Each row below holds a small network's activations on one input, seen along a few directions.
Each table varies a few parts of the input and shows all the possible inputs, shuffled.
A made-up example of a description, with smaller parts first: values(3) and (point or line(11) or (line(4) and ring(5))).
Shared parts are said once, and a part with two or three values counts as separate values.
(in the rows, 128 means zero)

Other details of the inputs vary at random and push rows far along three fixed directions, the same in every table; ignore that.

A family of inputs:
x1: [ 54 178 123  75   8  63  54 122 167  88 118]
x2: [139 162 178 166 103  82 143 136 129 111 132]
x3: [129 230 194 151  21  46 141 194 103  28 148]
x4: [ 64  95 119 180  94 219 150 120 178 112  95]
x5: [118  94 108 111 167 164 130  97 153 161 122]
x6: [144 158 111  70  94  93 102 157 117  98 160]
x7: [118 147 103  91 111 100  77 123 170 144 128]
x8: [177 140 176 195 166  95 182 132  72 122 106]
x9: [169 147 186 204 170 125 180 132 104 125 113]
x10: [154 169 164 176 113  83 139 149 126 119 124]
x11: [133 156 162 144 113  76 138 123 110 115 121]
x12: [154 121 101  61 183 121 101 140  83 145 165]
x13: [104 126 167 240 119 184 186 155 150  86  78]
x14: [151 109 147 174 140 136 171 122  85 143 116]
x15: [174 119 141 155 163 104 159 131  79 150 110]
x16: [ 57 174 124  64  25  65  60 115 176 103 128]
x17: [175 122 137 126 171  92 145 113  78 160 119]
x18: [ 64  88 107 166  95 215 131 123 167 106  82]
x19: [118  90 108 106 166 169 116  96 163 160 126]
x20: [163 104  92  87 163  94 111 105 110 181 141]
x21: [138  86  71  66 153 129  97  97 131 189 135]
x22: [120  94  93 110 163 194 120 152 119 129 151]
x23: [185 136 168 167 163  78 175 120  70 145 133]
x24: [ 58 106 115 158 108 241 135 160 161  81 132]
x25: [174 129 177 173 157  98 178 122  54 135 114]
x26: [182 146 179 190 172  90 183 138  79 131 112]
x27: [131  96  91  70 147 125 106  87 130 181 142]
x28: [121 133 100  72 113  88  72 120 164 149 134]
x29: [112 136  99  71 104  88  88 110 161 162 147]
x30: [ 83 193 122  63  44  63  56 179 136  72 158]
x31: [140  92  87 103 168 136 117 106 128 167 119]
x32: [179 138 165 181 152  85 178 131  75 142 126]
x33: [161 120 115  88 170  93 104 106 126 169 136]
x34: [135  99 106 103 163 140 128  98 143 173 139]
x35: [109 137 167 194 113 209 186 163 126  42 112]
x36: [115 148 114  99 121 110  86 113 168 138 126]
x37: [134  85  91  76 150 135 111  84 115 180 140]
x38: [ 89 104  99 138 115 237 138 156 165  71 113]
x39: [113 215 169 106  23  55 112 172 123  39 158]
x40: [ 67  80 104 171  96 224 136 119 169 113  91]
x41: [152 116 106  56 186 125 105 132  82 150 173]
x42: [160 116 160 193 161 143 176 132 118 141 121]
x43: [145 179 165 159 101  72 132 141 131 124 134]
x44: [126  89  91 116 158 162 124 112 155 167 125]
x45: [153 110 100  88 169 170 132 133 109 116 141]
x46: [ 74 101 119 177 102 208 129 131 201 108 102]
x47: [ 71 115 120 160 108 206 123 112 206 117 113]
x48: [159 117 102  53 177 114 104 132  82 157 185]
Description of these inputs: ring(6) and (values(2) or line(6)).
- The inputs of x18 and x40 match in every part but the ring(6) part. If x38 is changed in the same way as x18 into x40, which row does it become? => x6
- Which other rows agree with x11 in the ring(6) part? List them by row number. => x5, x9, x16, x19, x25, x35, x41
- Which other rows agree with x39 in the ring(6) part? List them by row number. => x2, x23, x27, x34, x37, x47, x48
- Which other rows does x30 become when the values(2) part takes its other values? List them by row number. => x38
- Which other rows does x46 become when the line(6) part takes its other values? List them by row number. => x10, x20, x21, x40, x44

A family of inputs:
x49: [160 157 152 130 137  81 146 145 102 129 158]
x50: [132 143 144 125  89  53 112 107 127 153 122]
x51: [142 194 155 135  63  37 102 167 119  98 138]
x52: [ 82 125 111  80 117 158  85 116 179 118 125]
x53: [155 177 147 141 109  75 121 155 121 114 133]
x54: [129 187 165 125  63  37 118 163 115  95 160]
x55: [149  88  65  62 160 148 103 100 121 168 130]
x56: [ 55 141 134 137  61 139  98  98 222 108 100]
x57: [116 142 114  79 132 107  90 128 137 145 139]
x58: [ 85 129 142 185 102 152 139 111 183 130  96]
x59: [ 97  99 121 142 110 184 142 133 148 111 132]
x60: [ 98 149 152 139 109 148 124 124 149  88 132]
x61: [170 135 126 104 146  62 117 139  83 142 134]
x62: [142 154 154 129 124  77 122 152  95 127 135]
x63: [188 108 161 196 205 184 206 135  98 131 121]
x64: [ 89 105 125 145 115 188 129 122 136 110 126]
x65: [132 180 206 192  79  74 156 174  81  73 112]
x66: [ 89 137 138 136  89 147 132 123 119  89 121]
x67: [163 135 137 111 128  45 132  92  91 171 119]
x68: [ 85  96 106 145 114 159 114  97 184 159 107]
x69: [166 138 130  97 157  75 114 125  77 157 164]
x70: [167 119 106  57 148  80 124 110  81 159 162]
x71: [121 121 140 198 157 177 164 150 137 104  98]
x72: [144  92  71  69 165 149 104 115 136 184 156]
x73: [161 102 142 179 211 185 179 123  89 146 132]
x74: [168  97 149 207 191 169 205 140  67 114  88]
x75: [ 94 103  93 110 107 189 130 118 152 121 118]
x76: [130  87  63  44 187 153  80  95 163 168 136]
x77: [ 98 135 126 154 104 132 119 153 149  99 111]
x78: [195 106 156 202 208 181 194 135 100 128 110]
x79: [100 113 120 167  95 187 130 143 159  98 105]
x80: [ 60 153 113 125  59 164 102 144 202  94 127]
x81: [121 129 131 109 128 141 129 123 153 114 148]
x82: [169 119 105  75 144  95 114 125  98 168 157]
x83: [128  86  80  52 168 148 103  98 108 169 129]
- The inputs of x55 and x51 match in every part but one. If x70 is changed in the same way as x55 into x51, which row does it become? => x54
- Describe the family of inputs behind these rows. => line(5) and (point or ring(6))
- Which other rows does x79 become when the ring(6) part takes its other values? List them by row number. => x59, x61, x64, x65, x82
